These are the activations of a small network on made-up records, seen along a few directions, one row for each record.
Each row is followed by the record's values for the fields TIR, GILOD, BETI, DURU, SUPAR, SIG, BOP.
Not every record has every field; a missing one is left out.
Other fields move the rows too, some of them a lot.
Strong random noise was added to every row along 3 fixed directions; ignore it. To show where, here is one row again and again, with new noise each time:
[-144 -637  124  -55 -237 -206   46   69 -132 -176  -59  -75 -297  198
  123 -311]
[-167 -194 -323   57  -70 -209 -106 -566   58  -71  498 -107  -52  268
  195  -27]
[  67   88  -19 -172  258 -131 -110 -166   97 -212  377 -255 -305   62
  142  369]
[-194  304  204 -198  130 -195 -145  212   -8  414  108  -13 -442  -62
  156 -360]
[ 107 -115  219 -245  207 -121  -34  168   11 -297  100 -260 -442   15
  102  286]

[  22  -48  107   79  -38  109   -6  131  -73 -210 -147   49 -136    0
 -159  276] : <DURU:lum SUPAR:kidaf SIG:mulup BOP:feto>
[ 131 -334  -22  114  -41 -191  -29   23   93 -247  357  -80   62  156
   -4   93] : <TIR:bof GILOD:sekan BETI:tuzib DURU:lav SUPAR:tisa SIG:mulup BOP:tuge>
[ -23   30  273    6    6 -146 -161  665 -206  216  -82  153 -367  -83
    3 -386] : <DURU:lum SUPAR:tisa SIG:mulup BOP:tuge>
[-117  360  -82  102   -5   89 -114  157 -210  144  123  150  -61  -92
 -180  -70] : <DURU:lum SUPAR:tisa SIG:san BOP:tume>
[ 154 -368  215    7  -74  189  139  257  -12 -256 -432   97  144 -102
  -96  168] : <TIR:bof GILOD:bubu BETI:pok DURU:lav SUPAR:kidaf SIG:mulup BOP:feto>
[ 131 -199  -62   23   76  185  133 -135   83 -378 -170 -128   60  -70
  -80  467] : <DURU:lum SUPAR:kidaf SIG:san BOP:feto>
[-185  340  149  -89  146 -166 -117  232   15  332  123   41 -349  -59
   67 -314] : <DURU:lum SUPAR:tisa SIG:mulup BOP:tuge>
[ -56  239   78    0 -112   21   82  -79 -184  -22  -51  223  -97  -59
 -330  -40] : <TIR:bof GILOD:sekan BETI:tuzib DURU:lav SUPAR:tisa SIG:san BOP:feto>
[  45 -419  230   31 -253   29   88  512 -475 -135 -317  120  -94   82
  -40 -319] : <TIR:bof GILOD:bubu BETI:pok DURU:lum SUPAR:tisa SIG:san BOP:tume>
[ -46   33  175 -168   91 -111   87  105   91  -12 -169  -55 -120 -125
   85   88] : <DURU:lav SUPAR:tisa SIG:mulup BOP:tuge>
[ -20  287  186   34  108  105 -106  358 -198  133 -143  179  -54   83
 -173 -142] : <TIR:basag GILOD:bubu BETI:pok DURU:lum SUPAR:kidaf SIG:san BOP:feto>
[  46  -89 -196  -72   94    7  -10 -372   25 -328  272 -247   15   47
   52  369] : <DURU:lum SUPAR:tisa SIG:san BOP:tume>
[  55 -214  242  -47  -39    2   31  218   36  -68 -310  -48 -160    0
  -57   34] : <DURU:lav SUPAR:kidaf SIG:mulup BOP:feto>
[ 111   91  -23 -133  258   38  176 -110  360  139  161 -263  -13 -144
  171  122] : <TIR:bof GILOD:sekan BETI:tuzib DURU:lum SUPAR:kidaf SIG:san BOP:tuge>
[ 172 -384 -133   65   -1   -3  -12  -19  126 -475  225 -180 -144  156
   64  393] : <DURU:lum SUPAR:kidaf SIG:mulup BOP:tuge>
[   8  -39 -108  -95  -13   39   54 -358   28 -326    0  -50 -160   98
 -207  290] : <DURU:lav SUPAR:kidaf SIG:san BOP:feto>
[ 346  286  277 -275  300  150  125  244  -16 -110 -279  -79 -124 -255
  -71  593] : <TIR:bof GILOD:sekan BETI:pok DURU:lav SUPAR:kidaf SIG:san BOP:feto>
[-115  -23 -176   50 -227  -74   61 -276   19  402 -151   27  137   16
  128 -331] : <DURU:lav SUPAR:kidaf SIG:san BOP:tuge>
[-320  307  -43  141 -185  148  -16 -157 -144  508 -179  306  267 -135
   40 -592] : <TIR:basag GILOD:bubu BETI:pok DURU:lum SUPAR:tisa SIG:san BOP:tume>
[ 269 -132   83    6   40  164  316  211 -128 -549 -403  -11  197  -71
  -54  444] : <TIR:basag GILOD:bubu BETI:pok DURU:lav SUPAR:tisa SIG:san BOP:tuge>
[  34    1 -194  238   22   -9  -70   25   59  261  181   46  246  171
  263 -216] : <TIR:basag GILOD:bubu BETI:pok DURU:lum SUPAR:kidaf SIG:mulup BOP:tuge>
[  63 -385  335    7 -182   16  -16  595 -155  -54 -129   20 -146   77
  -90 -270] : <TIR:bof GILOD:sekan BETI:pok DURU:lum SUPAR:kidaf SIG:mulup BOP:tume>
[ 133   37  401 -280  -79   83  124  183  -12 -235 -246  -21 -400 -167
 -181  230] : <TIR:bof GILOD:sekan BETI:tuzib DURU:lav SUPAR:kidaf SIG:mulup BOP:tume>
[-100  558   27 -228  221   -9   26  -66  369  468 -107  -10 -123 -326
  173 -124] : <DURU:lav SUPAR:kidaf SIG:mulup BOP:tuge>
[ -15    4   74   58 -220   35  100  168 -241   61 -318  178  187  -17
  -64 -353] : <TIR:basag GILOD:bubu BETI:pok DURU:lav SUPAR:tisa SIG:san BOP:tume>
[  22 -353  101 -163  -44 -130   38  241  -21 -188   -2 -142 -352  112
   80  -19] : <DURU:lum SUPAR:kidaf SIG:mulup BOP:tuge>
[-238  175  -39  -72  -35  -47   31   -7  128  430 -141  216  238  -32
  212 -475] : <TIR:basag GILOD:bubu BETI:pok DURU:lav SUPAR:kidaf SIG:mulup BOP:tuge>
[ -10 -376  169  -92 -144  128  189  163  -54  -72 -230  -43   -3  -31
    1  -71] : <TIR:bof GILOD:sekan BETI:pok DURU:lum SUPAR:kidaf SIG:san BOP:tume>
[ -25   79  229 -208   96   59  -28  285  -96  129 -183 -107 -194 -229
   19  -68] : <DURU:lum SUPAR:tisa SIG:san BOP:tume>
[  51 -204  235  -35  -80   54  105  131   -5  -57 -244   95  -51  -32
 -105   57] : <TIR:bof GILOD:sekan BETI:pok DURU:lav SUPAR:kidaf SIG:mulup BOP:feto>
[ -96  124   19 -246   36  -30  118 -135  270  104 -180  -31 -217 -163
  109 -144] : <DURU:lav SUPAR:kidaf SIG:mulup BOP:tuge>
[ -47   41 -237  281  -83  147  -86    8 -241   -1  199  195  391   97
  -81  -32] : <TIR:basag GILOD:bubu BETI:pok DURU:lum SUPAR:tisa SIG:san BOP:tume>
[-159  218 -152   60 -110  -19   56  -81  -75  346 -159  210  145  -77
  -56 -177] : <DURU:lav SUPAR:kidaf SIG:san BOP:tuge>
[  94 -599  170  -25 -210   56  188  124 -130 -586 -326   -7  227   68
  -11  219] : <TIR:basag GILOD:bubu BETI:pok DURU:lav SUPAR:tisa SIG:mulup BOP:tume>
[  -1  499  -85  -79  202   -5   57 -230  272  121  -21  -30   54 -289
  106  176] : <DURU:lav SUPAR:tisa SIG:mulup BOP:tuge>
[ -82  504 -106   62  119  151   59 -192  126  354  -62  150  405 -108
   39  116] : <TIR:bof GILOD:bubu BETI:pok DURU:lav SUPAR:kidaf SIG:san BOP:tuge>
[ -85  426 -222  129   94    6  -50 -290   16  339  200  194  240 -102
  -87  -16] : <TIR:bof GILOD:sekan DURU:lav SUPAR:tisa SIG:san BOP:feto>

Which values does each new row have?
[  47 -550  173  207 -235  228  145  160 -147 -312 -462  102  318  -58
   17   24] : <TIR:basag GILOD:bubu BETI:pok DURU:lum SUPAR:tisa SIG:mulup BOP:tume>
[ -49  252  -63 -260  184  -93   44 -158  335  117   34  -97 -137 -165
  113   11] : <DURU:lav SUPAR:kidaf SIG:mulup BOP:tuge>
[ 115  176 -127  -95   54   59  -67 -427   66 -432  156  -99  -52  -77
 -109  557] : <DURU:lav SUPAR:tisa SIG:mulup BOP:tume>
[ 216 -335   63   -5 -107  110   93  218 -332 -482 -321  147   15  145
 -256  214] : <TIR:basag GILOD:bubu BETI:pok DURU:lav SUPAR:kidaf SIG:san BOP:feto>
[ 154   39  -28  -56  116  184   60 -204  -10 -458  -50  -11   82  113
 -180  546] : <TIR:basag GILOD:bubu BETI:pok DURU:lav SUPAR:kidaf SIG:san BOP:feto>
[ -31   54 -480  319   17  -55 -126 -411  -22 -122  538  122  398  290
  105   92] : <TIR:basag GILOD:bubu BETI:pok DURU:lum SUPAR:tisa SIG:mulup BOP:tuge>
[ -78  233 -115  -41 -110  156  134 -269   11   69 -158  130  163  -31
    8  -67] : <TIR:basag GILOD:bubu BETI:pok DURU:lav SUPAR:kidaf SIG:san BOP:tume>
[  98  198   60    1  199  134  -91    6  -72 -143   41    8  -43  139
 -125  237] : <TIR:basag GILOD:bubu BETI:pok DURU:lum SUPAR:kidaf SIG:san BOP:feto>
[  31 -577  157   78 -200 -105  147  352 -220  -80 -286 -111 -198  108
   86 -397] : <DURU:lum SUPAR:tisa SIG:san BOP:tuge>
[  71  292  -10 -110  206  169  -32   -5   13    4 -127  106  145  -77
 -109  151] : <TIR:basag GILOD:bubu BETI:pok DURU:lav SUPAR:kidaf SIG:san BOP:feto>
[ 168 -142   40  -71   78   -2 -116  158   16 -331   74 -146   12  -85
  -86  254] : <DURU:lav SUPAR:tisa SIG:mulup BOP:tume>
[  79  -18  212 -253  -34 -147   69  229   90  106 -261 -129 -422  -71
  112 -281] : <DURU:lav SUPAR:kidaf SIG:mulup BOP:tuge>
[ 39 467 107 -53 220  80 -39 210  14 116  36 -15 174 -95 -33  92] : <TIR:basag GILOD:bubu BETI:pok DURU:lav SUPAR:tisa SIG:san BOP:tume>
[ -60 -177 -121  126 -242 -109  -52  -52 -342  -75  -57  221  -82  144
 -255 -302] : <DURU:lav SUPAR:tisa SIG:san BOP:feto>
[  49  269  114  -19  137   21   25  258  -45  154 -196  153  190 -143
  138   -5] : <TIR:basag GILOD:bubu BETI:pok DURU:lav SUPAR:tisa SIG:mulup BOP:tuge>
[-211 -195  -25   49 -190 -172  100    1   -4  115 -147  114  128   23
   70 -291] : <DURU:lav SUPAR:tisa SIG:mulup BOP:tuge>
[ 126  367   47  -50  394 -149 -292  133  238  178  455 -241 -202  -74
  197  121] : <DURU:lum SUPAR:tisa SIG:mulup BOP:tuge>
[ -47   82   33  -36   36  -41   17  123  102  297  -90 -100  100  -35
   62  -40] : <DURU:lav SUPAR:kidaf SIG:san BOP:tuge>
